Each row below holds a small network's activations on one input, seen along a few directions.
In each table, some parts of the input vary, and every possible input appears once, in random order.
A made-up example of a description, with smaller parts first: one of 4 places along a line, together with either a single point or one of 9 places along a line or (one of 2 separate values, together with one of 8 places around a ring).
Shared parts are said once, and a part with two or three values counts as separate values.
In the rows, 100 means zero.

Other details of the inputs vary at random and push rows far along two fixed directions, the same in every table; ignore that.

Table:
row 1: [131, 107, 27, 112, 86, 117, 74, 89, 87, 97, 113, 33, 53]
row 2: [78, 95, 124, 74, 97, 117, 125, 140, 114, 74, 80, 74, 99]
row 3: [105, 110, 127, 142, 136, 64, 95, 62, 88, 145, 114, 172, 155]
row 4: [111, 97, 67, 93, 77, 125, 85, 112, 92, 98, 101, 47, 57]
row 5: [72, 97, 137, 95, 125, 70, 131, 94, 127, 112, 97, 174, 177]
row 6: [98, 105, 85, 106, 113, 87, 97, 74, 110, 115, 114, 134, 124]
row 7: [111, 100, 94, 113, 95, 108, 92, 109, 89, 105, 97, 69, 90]
row 8: [133, 99, 20, 108, 87, 116, 85, 85, 96, 83, 120, 34, 50]
row 9: [93, 96, 106, 87, 85, 114, 94, 113, 95, 114, 96, 95, 88]
row 10: [72, 100, 143, 88, 121, 96, 131, 117, 120, 86, 89, 130, 133]
row 11: [105, 109, 87, 120, 128, 81, 94, 61, 107, 115, 123, 148, 126]
row 12: [116, 113, 46, 108, 111, 94, 89, 79, 102, 105, 114, 82, 96]
row 13: [89, 74, 140, 88, 76, 121, 114, 130, 98, 91, 90, 91, 88]
row 14: [100, 112, 103, 117, 124, 91, 92, 76, 99, 115, 114, 134, 111]
row 15: [82, 124, 152, 91, 129, 48, 105, 80, 103, 101, 80, 193, 152]
row 16: [71, 103, 119, 60, 102, 121, 119, 133, 120, 74, 85, 85, 91]
row 17: [79, 96, 137, 71, 86, 125, 104, 134, 102, 99, 84, 92, 80]
row 18: [74, 88, 117, 61, 93, 125, 125, 128, 125, 62, 95, 91, 83]
row 19: [121, 100, 58, 118, 95, 99, 81, 75, 93, 115, 121, 91, 85]
row 20: [85, 88, 143, 85, 83, 120, 109, 138, 95, 101, 79, 83, 92]
row 21: [83, 109, 122, 93, 114, 99, 99, 101, 106, 114, 97, 128, 116]
row 22: [118, 81, 76, 108, 71, 119, 93, 111, 90, 94, 103, 47, 69]
row 23: [64, 87, 158, 69, 91, 125, 131, 148, 116, 70, 76, 91, 96]
row 24: [149, 103, 33, 154, 108, 89, 77, 56, 81, 107, 131, 71, 86]
row 25: [97, 89, 102, 95, 98, 108, 120, 113, 112, 74, 100, 84, 98]
row 26: [80, 113, 116, 89, 119, 98, 103, 100, 112, 106, 97, 126, 120]
row 27: [103, 100, 109, 77, 76, 91, 99, 109, 93, 63, 83, 93, 75]
row 28: [89, 94, 121, 56, 64, 94, 106, 126, 101, 64, 69, 92, 80]
row 29: [119, 108, 92, 141, 121, 83, 89, 72, 87, 121, 115, 114, 115]
row 30: [63, 81, 151, 58, 81, 131, 122, 139, 119, 76, 87, 107, 87]
row 31: [116, 101, 80, 123, 104, 86, 81, 66, 90, 135, 122, 130, 109]
row 32: [146, 115, 44, 150, 111, 97, 63, 54, 69, 123, 132, 81, 64]
row 33: [148, 119, 41, 104, 79, 93, 64, 91, 69, 74, 86, 30, 33]
row 34: [117, 115, 80, 132, 123, 81, 89, 76, 92, 121, 109, 105, 124]
row 35: [145, 112, 20, 143, 111, 83, 80, 65, 85, 113, 121, 59, 99]
row 36: [100, 104, 101, 129, 128, 60, 103, 61, 107, 134, 114, 166, 169]
row 37: [82, 82, 134, 74, 79, 127, 110, 127, 105, 89, 95, 100, 75]
row 38: [90, 104, 134, 122, 122, 63, 100, 79, 96, 154, 102, 177, 174]
row 39: [94, 94, 101, 94, 89, 107, 107, 119, 103, 97, 89, 77, 105]
row 40: [71, 70, 157, 70, 69, 120, 122, 144, 106, 97, 79, 104, 104]
row 41: [109, 103, 73, 98, 95, 128, 92, 106, 95, 75, 106, 48, 47]
row 42: [72, 99, 123, 65, 104, 125, 123, 130, 120, 64, 90, 88, 81]
row 43: [89, 102, 120, 54, 69, 94, 102, 131, 98, 70, 60, 85, 82]
row 44: [118, 104, 79, 132, 107, 81, 85, 78, 88, 133, 110, 107, 125]
row 45: [111, 98, 103, 134, 117, 77, 97, 69, 98, 124, 118, 140, 135]
Description of these inputs: one of 5 places around a ring, together with either a single point or (one of 2 separate values, together with one of 4 places along a line).
The inputs of row 21 and row 30 match in every part but the place on the ring of 5. If row 26 is changed in the same way as row 21 into row 30, which row does it become? -> row 11
The inputs of row 29 and row 22 match in every part but the place on the ring of 5. If row 23 is changed in the same way as row 29 into row 22, which row does it become? -> row 36
Change only the place on the line of 4 in row 9. List by row number the other rows that result. -> row 1, row 4, row 12

Table:
row 46: [93, 101, 98, 94, 108, 104, 105, 94, 109, 89, 108, 110, 94]
row 47: [80, 98, 114, 83, 108, 95, 129, 117, 121, 82, 90, 104, 127]
row 48: [84, 89, 132, 96, 99, 108, 113, 114, 102, 111, 100, 115, 117]
row 49: [115, 109, 94, 117, 108, 84, 87, 84, 87, 107, 98, 104, 101]
row 50: [110, 101, 99, 91, 86, 98, 92, 107, 89, 92, 86, 84, 76]
row 51: [100, 104, 90, 93, 99, 89, 107, 106, 104, 79, 84, 82, 108]
row 52: [102, 90, 112, 99, 79, 102, 97, 110, 91, 109, 90, 98, 97]
row 53: [118, 98, 81, 111, 98, 108, 95, 99, 90, 96, 106, 71, 76]
row 54: [84, 100, 99, 91, 109, 112, 109, 96, 117, 95, 108, 111, 100]
row 55: [88, 93, 142, 106, 98, 91, 104, 107, 99, 119, 91, 134, 130]
row 56: [134, 125, 54, 140, 126, 71, 69, 47, 81, 116, 123, 116, 100]
row 57: [103, 107, 75, 108, 110, 112, 95, 89, 103, 102, 116, 92, 88]
row 58: [86, 95, 137, 96, 94, 97, 105, 113, 98, 107, 88, 113, 115]
row 59: [100, 86, 97, 104, 91, 123, 101, 110, 97, 111, 109, 74, 90]
row 60: [132, 122, 57, 135, 125, 72, 73, 44, 88, 112, 124, 124, 105]
row 61: [98, 116, 104, 95, 118, 71, 89, 71, 104, 109, 105, 155, 123]
row 62: [87, 95, 131, 85, 86, 96, 105, 114, 97, 107, 84, 116, 111]
row 63: [127, 77, 67, 111, 59, 144, 89, 126, 80, 88, 106, 8, 32]
row 64: [80, 97, 106, 87, 111, 105, 125, 115, 128, 91, 98, 101, 128]
row 65: [91, 79, 113, 100, 87, 126, 105, 120, 103, 112, 103, 84, 96]
row 66: [88, 106, 114, 69, 88, 105, 97, 116, 103, 82, 87, 99, 77]
row 67: [95, 105, 99, 97, 109, 104, 103, 99, 104, 93, 108, 106, 93]
row 68: [89, 94, 118, 93, 103, 114, 109, 115, 108, 98, 97, 100, 102]
row 69: [114, 111, 70, 99, 102, 70, 95, 86, 98, 93, 91, 99, 114]
The inputs of row 60 and row 54 match in every part but one. If row 55 is changed in the same way as row 60 into row 54, which row does it become? -> row 65
What do these inputs look like to the network? -> one of 4 places along a line, together with either a single point or one of 5 places along a line
Change only the place on the line of 5 in row 61. List by row number the other rows that result. -> row 50, row 52, row 62, row 66
Change only the place on the line of 4 in row 62. List by row number the other rows that result. -> row 48, row 58, row 59
